A small network was shown many inputs. Here are its activations along a few directions, one row for each input.
In each table, some parts of the input vary, and every possible input appears once, in random order.
Descriptions start from the smaller parts, as in this example, which fits no table here: ring(5) and (point or line(11) or (values(3) and line(6))).
Shared parts are said once, and a part with two or three values counts as separate values.

A family of inputs:
x1: [ 1.01 -8.69 -0.82 -5.09  2.99  0.84  6.10  4.33  3.80  1.96  2.98  5.30
 -2.80]
x2: [ 1.39 -6.84 -2.71 -7.50  5.73  0.10  3.76  3.71  3.70  2.33  2.52  2.88
 -3.54]
x3: [ 2.84 -7.55 -4.24 -5.43  3.76  0.12  2.54 -3.89  1.46  1.97  4.19 -0.76
  0.39]
x4: [-0.85  8.02  1.26  5.00 -1.35  5.63 -9.32 -1.68 -3.26 -3.11 -2.67 -6.14
 -3.58]
x5: [-0.17  0.74 -0.04 -0.05  1.43 -3.45  1.23 -4.58 -0.15 -1.58  4.23 -1.68
  2.16]
x6: [ 2.94 -1.43 -3.59 -3.52  6.54 -2.07  2.40 -0.16  1.27  1.24  2.30 -0.47
  0.66]
x7: [-0.12 -2.36 -2.77  0.16  0.06 -5.52  8.00 -1.57 -0.27  0.81  1.08  0.62
  3.77]
x8: [ 1.09 -3.26 -1.50 -0.22 -1.30 -2.60  6.71  1.27  0.89  3.75  0.19  3.74
  3.34]
x9: [ 1.75 -1.60 -1.13 -1.98  3.98  0.82 -3.22 -2.44 -0.49 -0.01  2.18 -1.54
  2.00]
x10: [-1.60 -0.73  1.57  1.33 -2.09 -2.68  2.48  0.67  2.77  0.00  0.64  3.97
  1.59]
x11: [ 2.61 -3.54 -1.16 -1.84  3.08  1.06  2.35  4.84  3.87  4.53  0.74  5.28
  1.65]
x12: [-3.02  8.94  1.49  6.10 -3.58  0.26 -5.93 -2.92 -4.25 -6.22 -1.66 -7.17
 -3.76]
x13: [-2.38  2.30  3.40  0.23  0.06  3.03 -3.35  5.73  3.51 -2.30 -4.49  0.05
 -1.23]
x14: [-1.47  1.61  3.16  2.33 -6.65 -0.83 -1.75  0.28 -0.78 -0.56 -4.62 -0.10
  1.76]
x15: [ 0.41 -7.07 -3.11 -2.26 -2.52 -3.13  8.54 -4.87 -1.09  2.20  4.54  2.69
  2.88]
x16: [ 2.78 -1.59 -3.60 -1.23  1.16 -3.27  3.46 -4.53 -0.99  2.70  5.13 -0.57
  4.12]
x17: [-1.79  6.34  4.15  8.29 -7.53  1.41 -4.33  1.72 -3.30 -3.43 -6.77 -1.85
 -3.15]
x18: [-1.76  3.72 -0.72  2.12 -2.26 -0.43 -2.86 -4.77 -2.84 -1.54  0.67 -4.65
  1.08]
x19: [-2.58  7.40  5.23  2.57  0.29  6.40 -9.00  6.40 -0.76 -5.09 -3.30 -3.77
 -5.15]
x20: [-1.03 -0.80 -0.77  2.66 -2.10 -2.63  2.39 -4.29 -2.35  0.26  1.92  2.58
  4.47]
x21: [-0.13 -1.28  2.25 -1.97  2.66  1.04 -0.73  4.88  4.68 -0.28 -0.95  3.98
  0.54]
x22: [ 3.03 -2.55 -1.67 -3.70  6.07  0.41  0.58  2.97  5.11  3.96  0.44  2.75
  0.31]
x23: [ 1.19 -0.12  1.00 -3.03  5.19  1.21 -2.85  1.74  4.16  1.92 -0.81  2.75
 -0.99]
x24: [-1.48  3.47  2.26 -1.38  2.30  4.60 -5.29  4.60 -0.09  0.64 -1.51 -0.81
 -2.39]
x25: [ 1.77 -5.83 -4.24 -4.98  1.07 -2.82  7.24 -6.45 -1.69  1.52  4.89 -0.16
  1.27]
x26: [-2.27  7.19  2.26  8.92 -7.02 -0.28 -3.79 -2.98 -5.86 -3.96 -5.75 -4.61
 -2.52]
x27: [-1.20  7.49  4.91  5.12 -3.36  6.16 -7.80  4.45 -0.47 -1.64 -5.76  0.09
 -4.75]
x28: [-2.97  3.01  0.17  3.85 -4.34 -3.42 -0.05 -0.84 -3.65 -1.92 -1.73 -2.88
  0.19]
x29: [ 0.41  3.71 -0.39 -0.26  1.66  1.84 -4.90 -0.74 -3.43 -0.46 -1.31 -3.98
 -1.47]
x30: [ 1.59 -8.71 -0.63 -4.23 -3.95 -1.80  7.40 -0.88  0.48  2.32  2.70  4.46
  3.14]
Q: What is each input in this table made of?
A: line(5) and ring(6)
Q: Changing only the line(5) part turns x2 into x23. The same change can be made to x15. Which row results?
A: x20
Q: Which other rows does x6 become when the line(5) part takes its other values? List them by row number.
A: x3, x4, x9, x29
Q: Which other rows does x30 become when the line(5) part takes its other values? List them by row number.
A: x8, x10, x14, x17

A family of inputs:
x31: [-2.48  3.51  0.99  5.17 -4.83 -1.66 -0.74 -1.17 -3.70 -2.09 -2.61 -1.86
  0.61]
x32: [ 1.15  2.43  3.17  0.21  0.77  3.59 -1.36  4.54  1.78  1.04 -2.25  1.03
 -1.71]
x33: [-1.11  1.53  2.89  2.13 -0.74  3.83 -4.89  4.14  0.66 -1.06 -5.24  0.48
 -2.91]
x34: [ 0.60 -3.12 -2.09  0.71  1.34 -4.49  4.68 -4.17 -0.38  0.03  1.90  2.16
  3.54]
x35: [-2.50  7.51  0.63  3.91 -5.13 -1.59 -4.26 -1.49 -4.49 -4.03 -1.85 -7.08
 -1.49]
x36: [-2.21  7.93  1.69  1.65  1.95  2.90 -6.96  4.21 -1.59 -2.70 -4.34 -3.97
 -5.62]
x37: [ 2.56 -9.21 -3.10 -6.67  4.55  1.01  5.48  1.09  4.31  3.01  3.24  4.92
 -1.14]
x38: [ 0.48 -3.93 -0.14 -4.69  3.42  1.10  0.41  2.12  2.89  2.77  0.20  3.70
  0.92]
x39: [ 1.99 -7.64 -3.96 -3.66  0.10 -3.48  9.70 -5.00  1.84  1.90  5.26  2.40
  2.03]
x40: [-0.21  2.76  0.70  3.93 -3.72 -0.77  1.62 -1.62 -3.10 -0.25  0.61 -0.19
  1.61]
x41: [ 0.89 -0.70  0.44 -3.60  3.44  2.13 -3.38  1.72  2.56  1.81  1.40  0.08
  0.42]
x42: [ 0.84 -1.08 -1.24  0.91 -1.15 -2.57 -0.30 -4.36 -0.79 -0.41  3.69 -1.67
  3.74]
Q: What is each input in this table made of?
A: values(2) and line(6)
Q: Which other rows does x42 become when the line(6) part takes its other values? List them by row number.
A: x31, x34, x35, x39, x40
